A small network was shown many inputs. Here are its activations along a few directions, one row for each input.
In each table, some parts of the input vary, and every possible input appears once, in random order.
Descriptions start from the smaller parts, as in this example, which fits no table here: line(6) and (point or ring(9) or (values(3) and ring(5))).
Shared parts are said once, and a part with two or three values counts as separate values.
(in the rows, 128 means zero)

Other details of the inputs shift rows strongly along two fixed directions, in all tables alike. That doesn't count.

Rows:
row 1: [157 106 121  67 110 149 129 131 225 123 105 129 131 134 200]
row 2: [144 117 109 143 120 141 111 123 164 121 138 129 117 152 147]
row 3: [117 138 128  66 155 117 146 152 116 137 107 117 159 103 122]
row 4: [141 101 132 201 124 144  95 126 154 124 140 147  80 140 128]
row 5: [118 158 135 195 130 132 127 125  48 144 153 129 137 122  73]
row 6: [108 149 135 142 145 124 129 154  71 156 120 137 145 107  89]
row 7: [ 78 161 162 115 130 110 132 142  38 140 126 135 132 126  79]
row 8: [132 102 120 208 125 130  97 128 143 126 137 145  81 143 125]
row 9: [140 121 110 187 127 126 112 106 138 106 151 122 101 160 126]
row 10: [150 139 133  71 116 124 169 115 141 143 125 132 174  84 144]
row 11: [137 138 125  84 120 110 174 117 123 145 119 129 172  88 134]
row 12: [113 147 121 138 144 113 149 123  74 128 136 107 150 123  97]
row 13: [117 112 128 129  97 131 103 129 156 112 141 147  96 164 134]
row 14: [135 137 135  61 151 113 159 144 138 142  99 134 152  86 148]
row 15: [119 161 141 145 135 141 131 137  65 153 136 128 151 113  92]
row 16: [161  91 100  67 114 115 153  97 221  96 124 115 138 126 188]
row 17: [121 102 124  55 112 121 121 126 192  94 127 124 115 156 166]
row 18: [137 108 128 197 122 153  81 131 158 120 144 143  90 152 122]
row 19: [140 152 118  85 132 119 163 131 122 142 129 127 172 105 131]
row 20: [129 109 121 188 135 135  86 126 153 110 136 131  83 159 127]
row 21: [126 112 132 192 121 142  92 119 137 114 124 120  83 163 136]
row 22: [111 158 160 145 129 149 131 142  63 159 115 128 145 108 100]
row 23: [100 139 137 142 157 108 143 144  56 144 115 119 133 101  89]
row 24: [116 154 155  45 116 133 150 147 107 146 123 148 155 107 118]
row 25: [131 121 116 189 131 133  97 114 131 111 145 121  95 167 124]
row 26: [169 102 108  72 113 115 152  95 224 103 124 127 137 121 191]
row 27: [122 110 111 186 131 131  97 115 128 105 148 110  96 169 119]
row 28: [112 141 141  67 143 123 154 144  98 140  97 105 162 106 133]
Each input here is: line(4) and (point or line(6)).
The inputs of row 5 and row 12 match in every part but the line(4) part. If row 18 is changed in the same way as row 5 into row 12, which row does it become? -> row 3
Start at row 14 and move only the line(6) part, one step at a time. The first step leads to row 20. Which rows follow, in order? -> row 21, row 25, row 9, row 26
Which other rows agree with row 8 in the line(4) part? List them by row number. -> row 1, row 2, row 6, row 11, row 13, row 19
Which other rows does row 7 become when the line(4) part takes its other values? List them by row number. -> row 13, row 17, row 24

Rows:
row 29: [148 172 116 115 157 110 150 139  94 157 128 146 175  95  91]
row 30: [129 133 142 216  97 121 130  84  93 126 152 138  94 139 108]
row 31: [173  94  83 107 107 132 145  86 189 117 149 107 144 153 180]
row 32: [146 112 108  96 163 127 162 130 155 125 121  92 163  97 146]
row 33: [122 152 155  60 164 139 139 167  99 152  84 116 149 121 140]
row 34: [136  90  87 128 141 112 123 127 190 103 111  94 111 149 175]
row 35: [157 126 122  73 166 122 142 139 169 129 133 141 145  86 138]
row 36: [139  98  95 139 139 115  93 142 216  91 137 147  75 159 170]
row 37: [100 152 133 147 131 108 124 124  87 122 171 144 125 141  77]
row 38: [142 182 153  51 126 153 163 133 116 152 118 127 181 111 153]
row 39: [108 123 111 168 114 108 125 108  71 114 161  90 138 152  89]
row 40: [125 123 151 176 148 119 143 122  72 136 116 133 113  87 108]
row 41: [129 118 140 239 117 124 107  88 100 134 133 133 108 123 108]
row 42: [137 151 107 142 149 120 160 122  92 144 113 108 181 106 103]
row 43: [ 94 114 144 199  80 147  91 134 103 121 161 148  90 166  80]
row 44: [ 93 146 150 139 140 141 102 141  60 128 117 119 108 162 102]
row 45: [148  99 135  89  89 113 139  92 190  86 133 134 111 141 163]
row 46: [127 132 146 216 158 163  85 139  89 132 132 113  86 138  97]
row 47: [101  97 141 218 130 103 101 122  91 114 113 125  73 138 126]
row 48: [134 158 145  42 114 147 129 137 156 110 132 112 150 140 155]
row 49: [ 84 131 145  80 112 131 125 155  75 152 110 143 150 114 102]
row 50: [102 151 121  40 152  93 150 152 118 128 128 142 150 114 119]
row 51: [159  95 115 166  94 159  88 123 213 135 133 150 111 139 160]
row 52: [158  97 121 143  71 161 112 118 206 126 150 154 107 153 170]
row 53: [133 174 122 116 126 115 164 131  86 148 156 147 151 104  99]
row 54: [ 96 129 150 163 134 128 114 171  77 160 107 149 111 128  88]
row 55: [156  81 122 158 115 165  97 145 215 128 126 148  85 128 148]
row 56: [145 181 142  69 151 156 146 137 117 154  93 121 193  92 141]
row 57: [ 92 139 117  66 142 103 172 133 110 124 112  93 170 119 128]
row 58: [129  90 121  80 111 106 120  99 189  92 111 127  90 142 176]
What do these inputs look like to the network? -> values(5) and ring(6)
The inputs of row 54 and row 36 match in every part but the values(5) part. If row 52 is changed in the same way as row 54 into row 36, which row does it become? -> row 53
Which other rows does row 29 become when the values(5) part takes its other values? List them by row number. -> row 41, row 42, row 51, row 56
Which other rows does row 43 become when the values(5) part takes its other values? List them by row number. -> row 37, row 39, row 45, row 48

Rows:
row 59: [115 144 129 151 128 116 138 110  74 121 152 116 137 130  89]
row 60: [170  94 117 139 114 144 118 108 212 113 134 131 115 129 167]
row 61: [ 84 138 141 175 151 110 107 144  66 119 120 113 101 149  83]
row 62: [133 117 137  83 110 142 111 145 185 128 123 161 109 140 148]
row 63: [149 130 102 141 132 130 124 123 147 119 147 123 134 143 134]
row 64: [144 137 120 186 140 147 124 135 118 152 132 133 141 110 113]
row 65: [145 152 124  33 145 111 183 128 133 134 114 122 175  93 152]
row 66: [ 99 140 133 208 126 103 139 116  29 150 129 127 135 103  69]
row 67: [105 148 127  86 128  87 178 112  67 131 131 115 173 104 106]
row 68: [123 125 150 185 101 156  75 126 141 117 144 150  77 170 128]
row 69: [122 147 136  15 151 126 160 144 127 140  87 105 176 104 155]
row 70: [150 136 131 131 140 133 149 127 131 150 116 134 139  93 140]
row 71: [131 109 130 116 103 154 109 136 167 122 125 125 115 156 156]
row 72: [124  75 117 145 123 134  79 138 195  97 138 138  66 168 151]
What do these inputs look like to the network? -> ring(6) or (values(2) and line(4))
Which other rows does row 63 become when the line(4) part takes its other values? List them by row number. -> row 59, row 65, row 67
